These are the activations of a small neural network, seen along a few directions. Each row is one input.
Each table varies a few parts of the input and shows all the possible inputs, shuffled.
Descriptions start from the smaller parts, as in this example, which fits no table here: ring(5) and (point or ring(11) or (values(2) and line(6))).
Shared parts are said once, and a part with two or three values counts as separate values.
In the rows, 100 means zero.

Other details of the inputs shift rows strongly along three fixed directions, in all tables alike. That doesn't count.
To show where, the next rows are all for the same input, with only those details redrawn:
65  88  115  99  88  71  118  108  124  92  98  88  91  50
117  105  82  97  92  88  56  146  66  90  120  125  120  103
137  111  133  83  81  119  109  72  119  122  93  96  91  115
98  88  69  98  118  84  122  92  115  77  98  85  120  104
115  103  91  96  92  91  66  136  77  93  116  117  116  99
137  116  109  89  79  106  55  130  70  109  117  125  109  114
78  90  118  96  90  81  124  95  129  97  94  85  90  63
96  86  86  96  114  90  142  70  135  85  88  74  109  99

Table:
row 1: 117  113  109  104  92  115  52  126  62  111  118  121  96  119
row 2: 113  108  104  102  85  102  87  112  95  104  100  106  105  90
row 3: 101  92  88  114  125  113  134  51  123  94  84  83  97  126
row 4: 106  96  79  107  121  104  93  101  90  94  106  98  110  132
row 5: 53  89  122  118  97  89  109  100  107  99  98  94  78  62
row 6: 85  105  73  95  116  115  103  117  95  97  94  112  116  111
row 7: 48  100  94  103  100  99  92  139  83  94  98  123  98  61
row 8: 124  107  118  99  101  119  87  93  89  121  108  106  89  132
row 9: 89  88  72  109  121  90  132  77  125  76  84  79  115  85
row 10: 130  105  113  85  92  109  103  82  97  113  106  101  100  117
row 11: 130  93  70  93  119  107  137  55  133  86  83  79  121  133
row 12: 101  89  66  98  119  86  125  84  112  79  98  86  122  112
row 13: 118  104  72  101  110  99  68  124  77  95  111  113  113  138
row 14: 95  88  70  118  132  108  139  47  131  84  76  79  103  122
row 15: 78  87  48  121  123  74  96  125  83  60  100  103  130  73
row 16: 22  96  118  100  96  93  131  110  127  102  83  96  80  35
row 17: 108  91  85  99  123  102  110  86  106  99  102  90  103  135
row 18: 126  117  122  97  75  108  66  125  74  114  111  118  99  96
row 19: 96  110  156  93  64  108  96  92  106  134  102  101  62  92
row 20: 98  95  107  112  115  112  113  76  101  106  100  96  87  111
row 21: 130  105  114  98  102  120  124  56  109  106  85  91  96  113
row 22: 76  102  134  102  73  86  80  133  85  104  110  106  85  43
row 23: 98  88  69  112  139  102  119  78  104  87  102  85  109  129
row 24: 120  105  87  103  102  104  68  129  56  88  114  117  118  102
row 25: 105  94  113  89  95  100  119  83  118  101  97  86  99  96
row 26: 52  107  143  83  70  104  106  122  116  126  87  113  71  53
row 27: 109  109  154  85  67  104  90  104  101  128  107  105  77  75
row 28: 99  87  58  101  122  82  110  107  103  70  103  92  127  108
row 29: 42  90  111  111  83  69  117  105  129  99  90  87  73  52
row 30: 106  107  103  102  91  100  84  106  91  112  105  110  91  119
row 31: 120  111  142  96  86  125  112  61  122  132  86  92  71  122
row 32: 135  120  126  91  78  124  82  82  105  132  91  108  81  135
row 33: 114  96  59  105  126  94  77  130  63  76  118  108  130  108
row 34: 123  111  119  93  87  113  72  107  76  124  116  116  87  130
row 35: 83  98  92  114  109  92  85  114  92  95  105  104  98  96
row 36: 98  85  75  101  124  90  118  98  104  82  103  86  116  98
row 37: 87  102  161  95  65  99  108  102  114  122  97  92  71  50
row 38: 100  119  117  77  83  129  106  95  102  125  90  115  90  115
row 39: 103  103  66  117  115  101  72  117  81  87  103  112  113  119
row 40: 151  113  128  85  94  138  110  51  115  132  91  91  86  160
row 41: 60  88  88  103  91  61  80  149  79  80  119  107  110  55
row 42: 75  90  111  107  104  86  121  94  103  93  97  89  93  60
row 43: 142  118  121  92  87  123  89  87  90  115  98  106  98  114
row 44: 86  92  70  114  121  93  117  83  121  86  86  86  105  113
row 45: 104  100  53  105  104  80  71  136  73  76  114  115  133  104
- What do these inputs look like to the network? => line(5) and (point or (values(2) and line(4)))
- The inputs of row 13 and row 35 match in every part but the line(5) part. If row 11 is changed in the same way as row 13 into row 35, which row does it become? => row 9
- The inputs of row 1 and row 5 match in every part but the line(5) part. If row 43 is changed in the same way as row 1 into row 5, which row does it become? => row 21
- Which other rows does row 41 become when the line(4) part takes its other values? List them by row number. => row 10, row 12, row 45
- List by row number the other rows that have the line(5) part in common with row 6. => row 2, row 4, row 8, row 18, row 31, row 36, row 37, row 44
- Which other rows does row 20 become when the line(5) part takes its other values? List them by row number. => row 8, row 17, row 23, row 34
